Each row below holds a small network's activations on one input, seen along a few directions.
In each table, some parts of the input vary, and every possible input appears once, in random order.
A made-up example of a description, with smaller parts first: one of 5 places around a ring, together with either a single point or one of 11 places around a ring or (one of 3 separate values, together with one of 4 places along a line).
Shared parts are said once, and a part with two or three values counts as separate values.

Table:
x1: [-22  68  46 -85  92 -40 -34  52  59  -1 -23   5 -75   3]
x2: [-41   2 -28  47   9   2 -87  41 -10  -4 -48   8   6   9]
x3: [ 23   5  19 -52 -46  20  22 -15  -4  77  46 -27 -36  19]
x4: [-14 -47 -48 102 -18   2  37 -48 -22 -56 -23  22  89 -43]
x5: [ 22  60  70 -97  -2   9  54 -15  26  54  57 -30 -70  39]
x6: [-23 -17 -46 106 -73  96  13 -59 -42  35   5 -59  58  26]
x7: [ 34 -47 -28  29 -21 -18  19   1 -35 -68   4  36  48  -9]
x8: [  60   15   63 -105   63  -62   70   13   37  -66   32   32  -36  -12]
x9: [-80  -5 -42 119  11  21 -68  -9   2   3 -69  -5  46 -26]
x10: [-21  16   1 -42  48 -28 -70  51  30  22 -32  14 -40 -13]
x11: [-17 -14 -11  33 -81  40  12 -36 -31  54  31 -41   1  13]
x12: [ 78 -35   4 -55  19 -42  32  24  -9 -49  19  44   9  -5]
Question: What do these inputs look like to the network?
Answer: one of 3 separate values, together with one of 4 places along a line
Question: Changing only the choice among 3 separate values turns x9 into x6. The same change can be made to x1. Which row results?
Answer: x5
Question: Start at x8 and move only the place on the line of 4, one step at a time. The first step leads to x12. Which rows follow, in order?
Answer: x7, x4

Table:
x13: [ 32  16  27 -57  23 -11  30   6  29 -18  17   9 -34  -3]
x14: [ -3  -6   0  38  -7  -4  27 -16 -14 -22 -15  -7  14   1]
x15: [-17 -19 -17  55 -52  37 -13 -27 -15  38   7 -26  15   1]
x16: [ 48   3  30 -93  12 -29  16  25   8  -2  41  10 -52  10]
x17: [-13   0 -26  47 -39  30  -3 -20 -28  38 -10  -6  22  15]
x18: [  8 -31 -25  37 -33  11  16 -17 -29   9   1 -12  39   7]
x19: [ 12  26  33 -62  35  -9  12   7  27  21  13  -6 -35  -1]
x20: [ -7  31  13  -8  27   7   8   1   3   0   6 -17  -6  15]
x21: [-39  -6 -31  29  41 -14 -76  32  14 -26 -51  23  12 -26]
x22: [ 11  11  19  -7  13  -3  33  -6  10 -30   3   4   0   6]
x23: [-27  10   7  42  -8   8  -8 -16  -8   9  -9   0  29  10]
x24: [ 19  21  33 -89   8 -25  -6  31  21  27  33   4 -56  20]
x25: [ -9 -35 -28  42 -58  24  17 -34 -31  10   8 -13  32 -13]
x26: [-15 -22 -35  27  38 -20 -54  34  13 -55 -43  38  20 -41]
Question: What do these inputs look like to the network?
Answer: one of 2 separate values, together with either a single point or one of 6 places along a line
Question: Changing only the choice among 2 separate values turns x16 into x24. The same change can be made to x13. Which row results?
Answer: x19
Question: Change only the choice among 2 separate values in x21. List by row number the other rows that result.
Answer: x26

Table:
x27: [-25  36  48 -13  38  14  29 -43  54  46  -5 -24 -20 -24]
x28: [ 38 -49  23 -42 -18 -11  39 -33  31  17  43   5  -8 -59]
x29: [-42   5 -30  69 -45  39 -25  -9 -46  56 -14 -50  16  37]
x30: [ 64  -9  25 -73   1 -41  38  32 -26 -44  36  20 -22  29]
x31: [  6 -35 -35  59 -86  31 -21 -12 -59  47   9  -8  31  26]
x32: [ 22 -55 -20  66 -75  12  34 -34 -55 -13  16  -2  57   8]
x33: [-29  12   9 -40  -5  16 -15 -12  37  81  10 -36 -51 -27]
x34: [-11  -7 -34  70 -31  24  68 -51 -37 -25  -1 -14  67  13]
x35: [-10 -11 -33  28  54 -15  -6   9  27 -82 -37  35  32 -48]
x36: [  7 -55 -34  10  11 -41 -35  26   1 -66 -21  46  24 -55]
x37: [ 24 -29   7 -49 -32   9 -15 -12  26  76  33  -1 -31 -39]
x38: [ -40   -3  -17   31   32   10 -101   42   24  -13  -46    4  -13  -15]
x39: [  7  50  29 -62  15  -5 -24  51  -7  16   8 -24 -58  66]
x40: [-55  30 -10  46  64 -13 -39  18  31 -34 -60  18  12 -17]
x41: [  7  -3   8 -35  24   2  74 -51  48   6  23  -5   1 -52]
x42: [ -5 -41 -47   5   8 -19 -89  46  -1  -4 -33  36   7 -28]
x43: [ -1  81  58 -33  39 -12  22  16   7 -24   5   0 -34  63]
x44: [ 46  34  24 -54  45 -19  63   9  -1 -60  20   9 -11  37]
x45: [-53  37   4  92 -21  33  24 -42 -30  14 -18 -28  43  36]
x46: [ 51  11  25 -76 -18 -12 -22  51 -24   6  32  18 -43  50]
Question: What do these inputs look like to the network?
Answer: one of 4 separate values, together with one of 5 places around a ring
Question: Start at x44 and move only the place on the ring of 5, one step at a time. The first step leads to x30. Which rows follow, in order?
Answer: x46, x39, x43
Question: Change only the choice among 4 separate values in x29. List by row number the other rows that result.
Answer: x33, x38, x39

Table:
x47: [ -8   6   0   8 -16  16   3 -11  -5  24   6 -16  -2   9]
x48: [ -7 -11 -13  13  12  -4 -15   7   6 -15 -15   4   7 -16]
x49: [  8  -7 -13  10   7   2   6  -3  -2 -22  -5  15  21  -6]
x50: [  5 -10   3   9 -24   0  20 -14 -14   8  12  -7   7   3]
x51: [  39   34   50 -112   47  -31   17   31   37   -8   28   11  -65    8]
x52: [ 10 -20  -8   4 -24  -2   0  -2 -12  -8  11  12   8  -6]
x53: [  3   2  -2  14   7   4  26 -15  -4  -7  -4  -4  20   3]
x54: [-20  11  -4  20  12   3 -18   6   1  -1 -18  -3   4   5]
x55: [  0 -19 -14   2 -12  -3 -22   7  -2   9  -3   7   0 -14]
x56: [-17  16   5  22   6  12   4 -12   3  -1  -8  -7   8   7]
x57: [-13  -2  -4  10 -14   4 -20   7  -7  19  -4 -12  -8   6]
Question: What do these inputs look like to the network?
Answer: either a single point or (one of 2 separate values, together with one of 5 places around a ring)
